Questions about the matrix below. Counting starts at 1.
1) Find the entry just left of 395.
2) Find the entry at row 1, column 1.
3) Find the entry at row 3, column 1.
4) Find the entry at row 1, column 3.
5) Find the entry at row 3, column 2.
6) Find the entry just right of 379.
7) Find the entry directly above 512.
8) Find the entry at row 2, column 2.
[[718 271 208 530 303 564 356 237]
 [345 281 541 514 199 242 311 365]
 [581 308 414 492 335 163 263 382]
 [309 310 368 257 431 871 695 396]
 [535 522 215 670 577 758 512 567]
 [516 332 524 523 576 799 949 395]
 [227 350 294 275 336 396 495 644]
 [576 995 313 468 462 997 418 504]
 [475 371 589 621 343 257 547 651]
 [609 840 712 820 727 247 379 364]]
1) 949
2) 718
3) 581
4) 208
5) 308
6) 364
7) 695
8) 281
